A small network was shown many inputs. Here are its activations along a few directions, one row for each input.
In each table, some parts of the input vary, and every possible input appears once, in random order.
A made-up example of a description, with smaller parts first: one of 2 separate values, together with either a single point or one of 9 places along a line or (one of 4 places along a line, together with one of 5 places around a ring).
Shared parts are said once, and a part with two or three values counts as separate values.

Table:
x1: [ 14   3 -29 -20  13   3  -8  12 -13  -3  -8  -6   0  22   6  14  12 -11]
x2: [-19 -15  30  22  15   4 -14  11   9  23  -8 -19  17 -27   5   2   6 -31]
x3: [  6  -7 -20  -3  12  -2  10 -32  -8  -5 -21   9 -27  19 -11  14  -4  10]
x4: [  6   8 -20   0 -13   1 -21 -23  22   2  33  13   9   6  15   5 -11  20]
x5: [  5   0 -30   9 -15  -5 -19 -16  17  -2  17  23  15  13   0  10   1  17]
x6: [ 11 -22  24 -10   0  -5  -3  28  22  -6   5  32   1 -10 -33 -23  -9  -4]
x7: [ 16  20 -13 -24  10  12  11  12 -14 -19   6 -18 -13  -4  32   5  17  -2]
x8: [ 13  11   0  -2  12   6  21 -32 -11 -20  -6  -8 -38  -1  12   2   5  24]
x9: [  8  -8  26 -18 -10  -7   5  18   5   4 -20  -1  20 -27 -37  -1 -12  12]
x10: [ 16 -14 -29  -7  -3  -8 -25  16  -8  -3   9  -4  -2  17  10  22   2  -7]
x11: [ 15  -7 -20 -18   0  -2 -24   8  -3   3  26 -12  -7   9  26  19  -9  -4]
x12: [-19 -14  44  21  -2   3   3   7  -5  22  -8  -5  22 -19  13 -14  -3 -27]
x13: [ 16  10 -24 -15   9   4   9  18 -19 -24 -10 -11  -7   3  16   5  28  -5]
x14: [  7   0 -12   2  10  -2  24 -28 -18 -23 -19   3 -32   2  -4   7  17  19]
x15: [ 11  -5   0  -5 -26  -6   2  19  -6  28   7   0  -5 -12 -47 -28  -5  -3]
x16: [-24 -15   5 -14   1   5   9  40   3  19  -3  -2  -7  -1 -34 -21 -17  21]
x17: [  0  26 -23   2  -3   7   8 -16  -3 -28  -1  15  12  -2   2  -6  25  19]
x18: [  2  17 -29  -3   1   6  -5 -20  10  -5  -1  21  17  17  -4   3   9  12]
x19: [  7 -22 -23  10  -3 -12  -5 -29  -2  -4  -5  11 -28  12  -6  22 -17  13]
x20: [-16 -12  40  28   6  14   4  14  -1  18   3  -8  21 -18   4   0  -5 -31]
x21: [-38  15  46   7 -11  -2   1  17  10  13 -13 -13  17   7   1 -13   0 -29]
x22: [-24  -5  41  20  -1  -8  13  12   4  14   1 -18  27  -4   2 -17 -13 -28]
x23: [ 11 -13 -13   6   1  -5  -9 -35   4  -1   7  -2 -35   8  11  12 -30  18]
x24: [-29  13  42  18   0 -15   5  20   2  22  -6  -8  16  -6   4 -11  -4 -25]
x25: [  3  36 -12  -6  -2  14   7 -21   3 -24  15   6   5  -7  18  -7  14  23]
What is each input in this table made of?
> either one of 4 separate values or one of 6 places along a line or (one of 3 separate values, together with one of 5 places along a line)
What sort of input is x12?
> one of 6 places along a line
Change only the choice among 3 separate values in x13. List by row number the other rows that result.
> x14, x17

Table:
x26: [  7   1 -20   2   4   4 -14   1   0  -4  22  -1   0  10  28   8   5  -5]
x27: [-31 -15  59  25  -7  -3   1  23  16  33  -2  -3  32 -21 -17 -22 -15 -27]
x28: [ -5  11  -5   1  18   7  12 -10 -10 -18 -14  -3  -6  10  21   7  19  -8]
x29: [  2 -11 -23 -10 -18  -9 -18   7  12  15   7  18   3  14 -30  -1 -15  15]
x30: [  1  18  14  -3  -1   4  22  -1  -6 -12  -9   3   1 -14  -9 -20  15   5]
x31: [ -5   9   7  -3   5   5  19  -4  -5 -12 -12  -2  -5 -14  -4  -7   7  17]
x32: [-32  -5  50  24   2   0  -7  32   5  28  -3 -19  34 -14  11 -12   1 -49]
x33: [  6  -5 -11   1  -7   1  -9  -5  11  -1  22  13  -7   0  -1  -4 -11  15]
x34: [  0  25   6  -2   8  10  17   8 -16 -17  -9 -13   7  -5  18  -5  32 -17]
x35: [  7   0 -13  -4  -2   2 -14  -2   5  -1  24  -4  -7   9  23   6  -9   3]
x36: [ 12  -3 -11  -6  -1   0 -23  -4  11  -1  16   0  12   3  19  17  -7  -3]
x37: [  6   6  -8   1   4   4   2 -20 -10   0   1 -14 -12   1  17  10   2   0]
x38: [ -6  15   0  -1  14  11  14   4 -17 -17 -13 -17   1  -4  24   6  24  -4]
x39: [ 11  -2 -18   1   3   2 -23  -1   5  -4  13   3  19   5  24  18   7 -10]
x40: [ -5   2 -17   5 -16  -4 -18 -11  17   9  17  16  15  11  -9   1 -10  13]
x41: [-23 -29  54  12  -9  -8   3  42   7  37  -9  -3  24 -18 -38 -23 -24 -26]
x42: [  1  25  13  -9   3   6  17   5 -12 -12  -6 -14  -1  -6  15  -8  17  -7]
x43: [ 12 -19  -9  -6  -7 -13   1  -3  -1   0  -8  12 -22   5 -30   1 -12  15]
x44: [  3  -5   1 -15   4   0  20  14 -10  -6 -19  -3 -17  -9 -28  -8   1  19]
x45: [ 12 -13 -12  -6  -2  -2   8  -6  -8   7 -11   3 -23  -3 -31  -2  -7  15]
x46: [-30  -5  57  18  -1  -3  -7  28   9  32   1 -19  27 -16   7 -11 -11 -40]
x47: [  5   1 -13   8   3  -4  -3 -13  -8 -11   0  -2  -4  10  23  16   9  -9]
x48: [ -4   5   4   2   9   4  16 -18   1 -14 -14  12 -13   2  -8  -5   2  14]
x49: [ 17 -22 -15 -13  -8  -5 -17   9  12   5   4  18   1   0 -28   5 -13  11]
x50: [  7   4   8 -17  -3  -2  23  17 -10  -6 -16   2 -10  -9 -33 -21   8   6]
x51: [ -3   8 -20  -1 -10  -4 -23  -5  11   9  19  -1  15  18  16  12  -9   0]
x52: [ 10  -8 -10   0  -6   0 -18  -7  16   0  13  17  13  -4  -6   7  -8   9]
x53: [  4   6 -15   9   8   7   2 -17 -15  -4  -3 -11  -5   2  22  11  16  -8]
x54: [ -4  11   2  -5  13   5  12 -13  -5 -14 -11  -5 -14  10  16   5   4   2]
x55: [  4   0  -6   8  -1   3   7 -24  -3   0  -3   3 -11  -7  -8  -1  -2  13]
x56: [ -3   9 -27   6  -5  -2 -23  -2   6   6  16   3  22  19  20  14   5  -8]
x57: [ -4  15   6  -8  10   7  14   1 -12 -12  -9 -19  -6  -6  19   5  10   5]
x58: [  6   1  -5   2  -1  -7  -4 -16  -3  -7   3  -5 -11   9  18  14  -5   0]
x59: [  5  -5  -3   9  -7  -7   1 -21   4  -7   0  12 -10   2  -7   3  -7  13]
x60: [ 14 -19 -17 -13  -8  -4  -8  11   6   6  13  14 -19   4 -24  -6 -15  17]
x61: [  3  -9  -2 -12   8  -3  17   0  -3  -8 -20  11 -24   6 -32  -7  -3  16]
The inputs of x33 and x35 match in every part but one. If x31 is changed in the same way as x33 into x35, which row does it become?
> x57
What is each input in this table made of?
> one of 4 places along a line, together with either a single point or one of 8 places along a line
Change only the place on the line of 8 in x53. List by row number the other rows that result.
> x26, x28, x34, x38, x39, x47, x56
Change only the place on the line of 4 in x34. List by row number the other rows that result.
> x30, x42, x50
List by row number the other rows that have the place on the line of 4 in common with x29.
> x41, x43, x44, x45, x49, x50, x60, x61

Table:
x62: [  7  -6 -12  -8  -1  -3   4  -3  -2  -3  -7   8 -13   4 -19   0  -3  14]
x63: [ 10  -1  -9 -13  -2   0   8   0  -2  -7  -6   7 -13  -2 -19  -5   0  17]
x64: [ 2  7 -9 -2  4  3 -6 -2 -3 -5  7 -8  2  6 22  9  5 -5]
x65: [  3  10  -6  -3   8   4  10  -7 -11 -12  -9  -5  -9   3  10   4  13   0]
x66: [  9  -8 -15  -6  -7  -3 -12   1   5   4  10   7  -3   5  -6   3  -8   7]
x67: [  4  14  -4  -7   8   6  14  -2 -11 -16  -7  -6  -8  -2  10  -1  15   4]
x68: [  8 -10 -11  -2  -3  -3  -7  -7   4   1   4   9  -7   3  -9   4  -8  10]
x69: [  1  11 -12   1   2   4  -9  -6   0  -6   8  -3   9   7  23  10   9  -4]
x70: [-26 -18  55  13  -7  -6   1  36  12  33  -6  -3  25 -18 -28 -24 -17 -26]
x71: [-31  -2  59  19   0   1   6  32   2  26  -8 -19  32 -22   0 -18  -1 -40]
x72: [  4  -7  -8   0  -4  -3  -1 -13   5   0   2  10 -11   3 -12   0 -10  16]
x73: [  3   5  -5   2   6   3  -1 -10  -4  -8   1  -5  -2   3  19   9   6  -3]
x74: [ -1  10  -3   5   4   2   5 -17  -4  -9  -1  -3  -6   3  16   5   6   2]
x75: [  8  -5 -18  -3  -8  -3 -14  -2   8   2  11  12   4   7  -6   4  -6   8]
What is each input in this table made of?
> one of 2 separate values, together with either a single point or one of 6 places along a line
The inputs of x75 and x69 match in every part but the choice among 2 separate values. If x62 is changed in the same way as x75 into x69, which row does it become?
> x65
Change only the choice among 2 separate values in x72. List by row number the other rows that result.
> x74

Table:
x76: [ 18  23 -23  -1  13   9  27 -44 -19 -37 -12  -2 -37   0  17   8  22  26]
x77: [ -3  21  -1  -1   7   7  -4  14 -10  -7  -2 -18  29   1  33  10  30 -29]
x78: [-10  -1  24  -6  -4  -2  15  15   3  10 -16   6  -3  -5 -35 -23  -6   2]
x79: [ 17  12 -15 -17  13   4  20  -3 -23 -26 -10 -14 -33   1  15   4  18   8]
x80: [  7  31 -30  10  13   8   0 -52 -11 -33  -2  -6 -12  15  57  28  27   5]
x81: [ 15   0 -30 -22   5  -4  15  -6 -14 -16 -14   3 -36  15 -17   3   2  25]
x82: [-25  12  40  17   7   3   0   6   0   9  -3 -26  29 -10  36   3   2 -33]
x83: [  5   6 -23  -4 -10   1 -22  16   3  10  19  -1  23   5   8   6   7  -8]
x84: [ 22 -23 -30 -16  -6  -3 -19  -1  14   0  13  23  -8   6 -24   8 -19  26]
x85: [ -8   8  25   2   6   5  25  13  -8 -11 -11  -6  -1 -16   0 -18  13  -4]
x86: [-11  -2  12  -3  -3  -3  17  13   1  -2 -15  11  -4  -3 -31 -19  -1  13]
x87: [  4 -22  -3  -1 -16 -11 -17  11  20   8  13  26   6   2 -32  -7 -20  14]
x88: [-15   3  49   6   2   4  24  13  -9   7 -14 -20   3 -26  -4 -17  -2 -12]
x89: [ 16  13 -51   5  -4   4 -14 -52   1 -18  20  10 -14  19  30  23   2  25]
x90: [ 31 -10 -51  -8  -9  -7 -10 -49   8 -17  11  32 -26  18 -13  18 -15  46]
x91: [ 16  12 -37  -7   7   0  22 -48  -9 -29 -15  15 -38  13 -15   7   6  43]
x92: [-18  18  30  11   8   6   0   8   2   3   1 -16  28   0  34  -2  12 -38]
x93: [  4   2  -8 -17  -3  -1  13  19 -10  -1 -19   4   0  -3 -35 -12  10   9]
x94: [-18  -8  35   0  -6  -4  17  12   2  16 -19  -3  -2 -14 -36 -17 -15   6]
x95: [ 19 -17 -23 -14 -17  -9 -20  19  10   8   9  21  10   1 -36   1 -10  10]
x96: [ -2 -27  19   3 -18 -15 -17  11  23  26   8  11   7 -10 -35  -7 -34   7]
x97: [-27  -1  38  31  13   1  -2   3  -2  16  -8 -20  26  -4  31   5   3 -45]
x98: [-16  -4  20  14 -11  -5 -18   8  14  28  18 -10  22  -7   8  -2 -18 -12]
x99: [  8   9   1 -12  16  12  20   3 -14 -19 -10 -10 -16 -13   8  -3  17   7]
x100: [  6  21 -22  -6  14   5  -6 -10 -16 -22   2 -19  -7  18  54  27  22 -13]
x101: [ -5 -42  17  16 -14 -15 -20   6  20  31   4  16   4  -4 -41  -5 -33  -6]
x102: [ 31 -20 -45 -21 -10 -10 -19  -7   5  -5  14  20 -24  22 -17  15 -20  28]
x103: [  3 -21   7  -4 -16 -12 -18  14  23  21  12  22   6  -2 -35 -11 -25   3]
x104: [-19 -19  18  27  -5  -6 -20   4  11  33  13  -4  19  -1   3   0 -18 -25]
x105: [-18  18  18  13  10   5   1   6   0  -9   2 -11  25   1  38   4  16 -26]
x106: [  7  13   6 -12   4   6  20  20 -19 -10 -15 -13   4 -15  -4 -12  26  -8]
x107: [ -2  18  -7   0  18  13  -5  -4  -6 -16   2 -14  10   3  47  18  22 -14]
x108: [ -7   9  38   0   4   7  22  15  -8   1 -11 -11   2 -17  -5 -22   8 -15]
x109: [-17 -11  47  19   7   1  22  11 -10  14 -19 -13  -1 -22  -8 -15   0 -23]
x110: [  8   0 -29  -5   0   8 -21  -4   7   1  23   2   5   8  20  13  -2   6]
x111: [  7  -3 -14 -18   8   5  14   1  -4 -10 -15   7 -19   0 -24  -4   1  24]
x112: [-10   1   9   7  -9  -1 -19  11  15  20  22   0  21   2   8  -7 -10 -17]
x113: [-19 -23  33  14  -2  -6  15   9   1  22 -24   3  -6  -9 -40 -15 -13  -6]
x114: [-10   1  -2   9  -9  -1 -18   8  12   9  23   5  19   5  12  -2  -5  -5]
x115: [ 17   3 -44  -9  -5   0 -21  -9  -2  -6  24  -3 -11  24  27  20  -2   6]
The inputs of x85 and x76 match in every part but one. If x114 is changed in the same way as x85 into x76, which row does it become?
> x89
The inputs of x86 and x111 match in every part but one. If x105 is changed in the same way as x86 into x111, which row does it become?
> x107
What is each input in this table made of?
> one of 5 places around a ring, together with one of 8 places along a line
Change only the place on the ring of 5 in x108. List by row number the other rows that result.
> x78, x92, x103, x112
Start at x101 and move only the place on the line of 8, one step at a time. The first step leads to x96. Which rows follow, in order?
> x103, x87, x95, x84, x102, x90

Table:
x116: [ -6 -14  11   4  -4  -6   0  -2  10   9  -3  11  -5   1 -22  -6 -17   7]
x117: [-18  -1  28  20   4   1  -6   1   5  12   2 -11  19  -6  22   3  -2 -26]
x118: [ 25   1 -44 -14  10   1   0 -25 -16 -21   0  -4 -37  17  18  24   5  19]
x119: [ 24  26 -44 -15   7  10   4 -34  -7 -38  12   5 -22  11  31  14  17  31]
x120: [  3 -16   0   5 -13  -7 -14  -3  14  16  14  12   0  -1 -18  -3 -21   8]
x121: [-13  12  19   1   2   4   7  21  -5   6  -4 -14  15  -6   8 -10  11 -19]
x122: [  9 -12 -10 -10 -12  -4 -15  16   9  11  14   8   7  -1 -18  -3 -11   6]
x123: [  1  -9   1 -11  -4  -4  -2  18   5   4  -3   8   1   1 -23  -7  -7   5]
x124: [ 18   9 -53  -7   1   0  -6 -32  -4 -22   0  18 -11  23   4  19  13  23]
x125: [-11   4  19   6   4   3  -7  22  -1   7   3 -14  25  -4  22   1   9 -31]
x126: [ -2   0  18  -6   2   2  15  20  -7   0 -14  -4   2 -13 -16 -13   7  -6]
x127: [-20   6  29  16   1   1   8   0  -1  10  -6 -12  10  -7   7  -7  -1 -15]
x128: [ -9  -6  27  10   2   0  16  -1  -2   5 -15  -2  -4 -14 -15 -11  -3  -2]
What is each input in this table made of?
> either one of 3 separate values or (one of 2 separate values, together with one of 5 places along a line)
List by row number the other inputs of the same sort as x119.
> x118, x124

Table:
x129: [  0  -2  -7   7   1  -1  -7 -18   5  -3   3   7  -1   8   8  10  -4   4]
x130: [  3  -4  -9  -5   1  -3   5  -8   0  -5  -7   9 -12   5 -15   0  -4  14]
x131: [-21 -11  42   9  -6  -5   6  29   5  23 -11  -4  16 -15 -25 -20  -9 -17]
x132: [  6   2  -9 -11  -3  -1   1  11  -3  -3  -2   4  -1   4 -10  -4   5   2]
x133: [  6   9  -1  -8   4   3   8   7  -7 -10  -4  -3  -2  -2   4  -3  12  -2]
x134: [  2  -2 -10   5   1   0 -10  -4   1   0   7   1   3   5  11   7   1  -5]
x135: [  6   0 -11 -10  -5   1 -11  10   6   1  11   3   8   1  -2   1  -1   5]
x136: [  6   0 -12  -3  -3  -2   6 -13  -1  -4  -3  10 -12   2 -16  -3  -2  18]
x137: [  6   2  -2  -4   6   4   9   1  -8  -9  -5  -2 -10  -3   2  -1   9   1]
x138: [-26  -2  46  17   2   1   7  17   3  21  -6 -15  21 -13   2 -13  -5 -29]
x139: [ -3   6  -3   3   6   1   4 -17  -2  -8  -3  -2  -9   6  13   6   1   5]
x140: [  3  -5  -8   6   0  -2 -10 -11   1   2   4   0   0   5   9  12  -4  -2]
x141: [ 0  5 -5  1  6  3  1 -3 -6 -4  1 -7 -5  4 16  4  6 -4]
x142: [  4   4 -10 -12  -2   2   1  12  -2  -3  -3   2   4   0 -10  -3   6   5]
x143: [-18 -14  39  11  -8  -5  -6  26  13  27   3  -2  20 -15 -18 -16 -16 -19]
x144: [  6  -8 -10  -3  -3  -3  -6  -9   8  -1   5  11  -7   6  -6   4 -11  14]
x145: [  1   6  -9   0   0   2 -10   3   3  -1   8  -1  15   2  14   7   6  -5]
x146: [  7   0  -1  -4   5   1   9  -6  -8  -7  -9  -5 -13  -4  -1   3   4   5]
x147: [  8  -2 -11  -9  -6  -2 -10  10   5   1  11   4   4   5  -2   0  -3   1]
x148: [  3   2  -1  -2   7   2  12 -12  -4 -13 -10   3 -14  -1  -1   1   3  10]
x149: [-22  -6  50  12   0  -1  14  24   0  15 -13 -10  16 -20 -12 -20  -3 -22]
x150: [  1   3  -4   2   4   1   1 -10  -6  -3  -2  -9  -8   3  14   9   1  -1]
x151: [  4  11  -2 -10   5   6   8   7  -7 -10  -5  -4   2  -6   4  -2  13   1]
x152: [-23  -9  41  20  -3  -2  -6  16  10  27   0  -6  27 -13  -3 -11  -9 -29]
x153: [  7  -7  -9  -7  -1  -3   3  -1  -4   0  -7   2 -11   2 -14   2  -3   9]
x154: [  0  10  -6   6   1   2   5 -22  -3  -8   1  -1  -9   3  12   3   3   8]
x155: [  9 -10 -11  -4  -4  -4  -9  -2   3   4   7   4  -6   3  -6   6 -11   8]
x156: [  2   2 -11   9  -4   0  -6 -23   4  -2   7   7  -1   5   7   7  -2   7]
x157: [  8  -4 -14  -1  -7  -3  -5 -14   6   0   9  11  -7   3  -7   1 -10  17]
x158: [  7  -8 -11  -5  -4  -1  -9   5   4   3  10   5  -3   4  -3   2  -7   5]
x159: [ 0 12 -4 -3  3  2  0  2 -5 -6  3 -8  2  5 18  3 10 -8]
x160: [-2 14 -5 -4  4  5  0  3 -5 -6  2 -9  7  1 19  4 11 -4]
x161: [  2   4  -9   2  -1  -1 -10   2   2  -1   8   0  10   6  13   6   5  -8]
x162: [  6  -4 -10  -7   0   0   3   6  -4  -1  -3   4  -8   3 -12  -2   2   5]
x163: [  5   7  -4   1   3   2  13 -17  -5 -13  -6   3 -14  -3  -2  -2   5  14]
What is each input in this table made of?
> one of 5 places around a ring, together with either a single point or one of 6 places along a line
The inputs of x148 and x144 match in every part but the place on the ring of 5. If x149 is changed in the same way as x148 into x144, which row does it become?
> x143
Change only the place on the ring of 5 in x159. List by row number the other rows that result.
> x132, x133, x147, x161
